[100  11  27 -11] | -11, 100

[ 69  64  37  44 -76  19] | 19, 69

[ 21 -88 -71 -62 -35 101] | 101, 21

[[ 62  66  26  63 -57 -57]
 [-62 -87  63 -69 -75  93]] | -57, -62

[[ 56 -62  76  36]
 [ 29  79 -66  58]
 [  7 -39  26  44]] | 36, 7

[ 32 -56  56  -8 -90] | -90, 32

[-58  98   5  -1  -7  38  -6] | -6, -58

[-42 -13  -2  13 -88 -35] | -35, -42

[ 44 -44  83  -7  37  13] | 13, 44
---
48	96	33	-42	-35 Answer: -35
-24	-78	-20	-102 Answer: -102
20	-39	-66	-66	-11	-94	60 Answer: 60
40	31	-90	36	-22 Answer: -22
-18	-46	-54	12	-14	-91 Answer: -91
-2	75	69	37	49 Answer: 49
22	74	76	32	56	-100	-22 Answer: -22
---
[-73  75  46  86   2 -75  64] value 75

[[  5   5 -19   4   2   3  12]
 [  8   1  84  -4  -1  -2  16]] value 5

[ 39  82  55 -16  49  60] value 82

[[ 13 -10   0  12  80  15]
 [-11   7   4  -8  80 -18]] value -10

[ 39 -37  30  18  83 -47  11] value -37

[-25  33  75 -23  68  91] value 33
---
[ 35  23  51   3 -16  11 -97] → -16

[[ -3  85 -28 -75  62]
 [-10  46   7 -58  27]] → -58

[-16  34  -6  27   1  95] → -6

[-90  45 -50  66 -48] → -50

[[-16 -44  30  15 -14  33  50]
 [ -4 -65  40 -82 -45  10  23]] → -65

[-77  70 -29 -82 -65] → -77

[ -3  49  13 -31 -62 -74 -10] → -62

[ 16  32  -5  74 -20] → -5

[-37  50  22  18  87  49] → 18
---
[[-44   6 -42  -6 -53  79  22]
 [-55 -57 -19  15 -22  67  58]] yields -22

[[  7 -12   8   9 -12  -1 -48]
 [-60 -60 -52  11 -47 -57 -98]] yields -47

[[-49 -12  68 -12]
 [-74   9 -34 -28]] yields 9

[[ 66 -90 -40  21]
 [-57 -30  73  12]] yields -30

[[-26  33 -68  22 -20  97 -83]
 [-85  33  49 -55   2  29  58]] yields 2

[[ -5  20  78   3  42   5]
 [ -5   0  30 -30  10  32]] yields -30

[[-14 -41 -11 -58]
 [ 19 -75 -11   7]] yields -75

[[ 20 -30 -10  50   7]
 [ 57 -54 -12  80  49]] yields -12
---
[-92 -59  -2  61 -70  72] ⇒ -70

[[-14  -4  12  78]
 [ 10  28  -3  10]
 [-22 -13 -17 -56]] ⇒ -22

[[ -33  -80  -26   28  -96   12  -25]
 [ -32  -93  -18   15 -102    7  -25]] ⇒ -96

[-85  -9 -15 -14 -64 -19  -2] ⇒ -64

[[ 44 -17 -51 -89 -70]
 [-57  75  12  67  15]
 [-44  31   5  -9 -20]] ⇒ -70

[-65 -21 -51 -90 -49] ⇒ -65
---
[[ 72   2  -4 -15]
 [ -2 -12 -12 -14]
 [-27 -12 -12 -15]] out -2

[[-41 -88  70   6 -15  50 -42]
 [ 11 -33 -17  76  65  22  61]] out -41

[[ 74   8 -56  27]
 [ 22  40  85 -26]] out 74

[[ 39  36 -25  31 -43]
 [-26  -9  -7  -4  72]
 [-12   2 -42  24  60]] out -26

[[ -13  -79 -100   51   -5]
 [  47  -77  -64   66  -64]] out -13

[[  7  14  82  79]
 [ 66   0  12 -24]] out 7
---
[1, -12, -16, 29, -35, 26, 19] yields 29, 29
[2, 3, 4, 7, 3, 5, 1] yields 7, 7
[129, 170, 131, 193, 8] yields 131, 193
[-22, -37, -14, 37, -31] yields -14, 37
[[-32, -12, -28, 21, -25], [-18, 39, -13, -8, -6], [-25, 35, 2, -15, -18]] yields -13, 39
[135, 60, 238, 130, 125] yields 238, 238
[[43, 16, 59, 44, 44, 43, 43], [60, 43, 34, 55, 76, 49, 33], [38, 55, 59, 50, 47, 52, 52]] yields 55, 76
[27, 146, 13, 201, 210, 120, 96] yields 201, 210
---
Input: [ 81  68 -18  -6  76]
Output: 81, -18

Input: [ 42  67  17 -41 -52 -81]
Output: 67, -81

Input: [ 66  90 -62 -79  38]
Output: 90, -79

Input: [ -1 -99 -44 -67 -74   3]
Output: 3, -99

Input:
[[ 54 -23 -59 -11 -53   7 -40]
 [ 65  -7 -50  -1 -22  68 -25]
 [-16  35  82 -29  -1 -72  31]]
Output: 82, -72

Input:
[[ 10  42  47  39 -87  -3]
 [-52  32 -55 -26  76 -19]]
Output: 76, -87

Input:
[[ 14  -2   3  21  -8 -19   1]
 [ -8 -20 -36   2  -5 -18  26]
 [-21 -46 -89   2 -15 -42  63]]
Output: 63, -89

Input: [ 37 -12  29 -11 -15 -78 -89]
Output: 37, -89

Input: [-18  -4  77 -20   5  16   1]
Output: 77, -20
---
Q:
[[ -3   5   5  98 -16]
 [-39 -38 -38 -50  83]
 [-31 -29 -27 -43  68]]
A: -16

Q:
[[-30  73  26 -40 -68  34]
 [-21  -6 -14  64  96   5]
 [ 22  54   0  42   2  -3]]
A: 34

Q:
[[ 14   8  21  21  -8   2 -22]
 [ 19  21  41  44  32 -86   4]
 [ 51  39  28  35  48 -79  -3]]
A: -22

Q:
[[-41 -48  74   4]
 [-52 -62  88  57]
 [-34 -63  77  38]]
A: 4

Q:
[[-10  -2   0  14   3]
 [-25  90 -23  -8 -23]
 [ -1  16  -1   2  -1]]
A: 3

Q:
[[48 60 36 95 55  8]
 [31 29  2 20 22 60]
 [48 71 40  4 86 24]]
A: 8

Q:
[[-44  56  30 -10  32  -6 -50]
 [ 46  -3  13  26  -5  22 -81]
 [ 32   5  11  25   5  19  31]]
A: -50

Q:
[[  7 -10 -33  34  44  -6]
 [ 17   2   5  51  25  -4]
 [-45 -24 -47 -38  75 -70]]
A: -6
---
-60,-22,-67,-20,95 -> -67, 95

54,63,78,24,15,-17,8 -> 24, 78

-70,86,29,89,-101 -> 29, 89

-40,-10,-34,-56,-77 -> -34, -10

46,33,-13,-10,-26,60,-28
-33,-46,90,-20,-27,9,43
7,31,-54,-12,-19,39,-53
-> -20, 90

98,-18,36,-17,-20,-14,18 -> -17, 98

66,77,-42,80,-84 -> -42, 80

24,73,48,-52,-29,0,62 -> -52, 73
---
[[ 12 -81 -99  -8]
 [-25 -18 -53  30]] => -18

[-15  30 -96  12  35] => -96

[ 40 -88  66 -64 -95] => 66

[[ 45 -41  68 -57 -57  73]
 [ 25 -40   5  13  37 -66]] => 13

[-52  15  28 -85] => 15

[-23  41  32  84  36   2] => 84

[[ -8 -18  11 -23]
 [ 95  39 -35 -48]] => 39

[[ 68   5  80   0  62 -99  32]
 [ 37  -6  37   0  -7 -28  21]] => -7

[[ 59  97  48 -25  31  32]
 [-43  79  -4  10  42  -6]
 [  3 -64 -50 -18   9  29]] => -18

[ -6 -24  64 -47 -26 -75  16] => -26
---
[[ 16  -4  -5   1]
 [ 59  38 -19 -72]] 38

[-65  65 -53 -56 -13 -81  53] 65

[[ 47  93 100  41 -28 -49  81]
 [-25  13   0   0  50 -61   1]] 13

[-15  18  78  33] 18

[-75 -53  -3 -18  22 -46] -53

[ 33  87  22  11 -70] 87

[ -91   80   63 -100] 80
---
[[-44   1 -52 -89   9  -2  23]
 [ 87  -6 -14  64  22  70  20]] Out: 9

[[-89   9  -2   9  -6]
 [  2  -2   0  -2  -5]] Out: -2

[[ -5  56 -23  67  -3]
 [  2  58   4 -11  76]] Out: -23

[[-46 -65 -71 -80 -71  18 -37]
 [-40  83  27 100  27 -22  -2]] Out: -71

[[ -3  32  21 102 -23  57]
 [-40 -60  13 -76   1  -4]] Out: 102

[[ -8 -12 -15  28 -28 -89]
 [ -7 -21  -5  62 -50 -87]] Out: 28

[[-28  72 -39 -63]
 [ 74 -10 -64 -51]] Out: 72

[[ -3  78 -17  -3]
 [ 16  -2   1  -4]] Out: 78
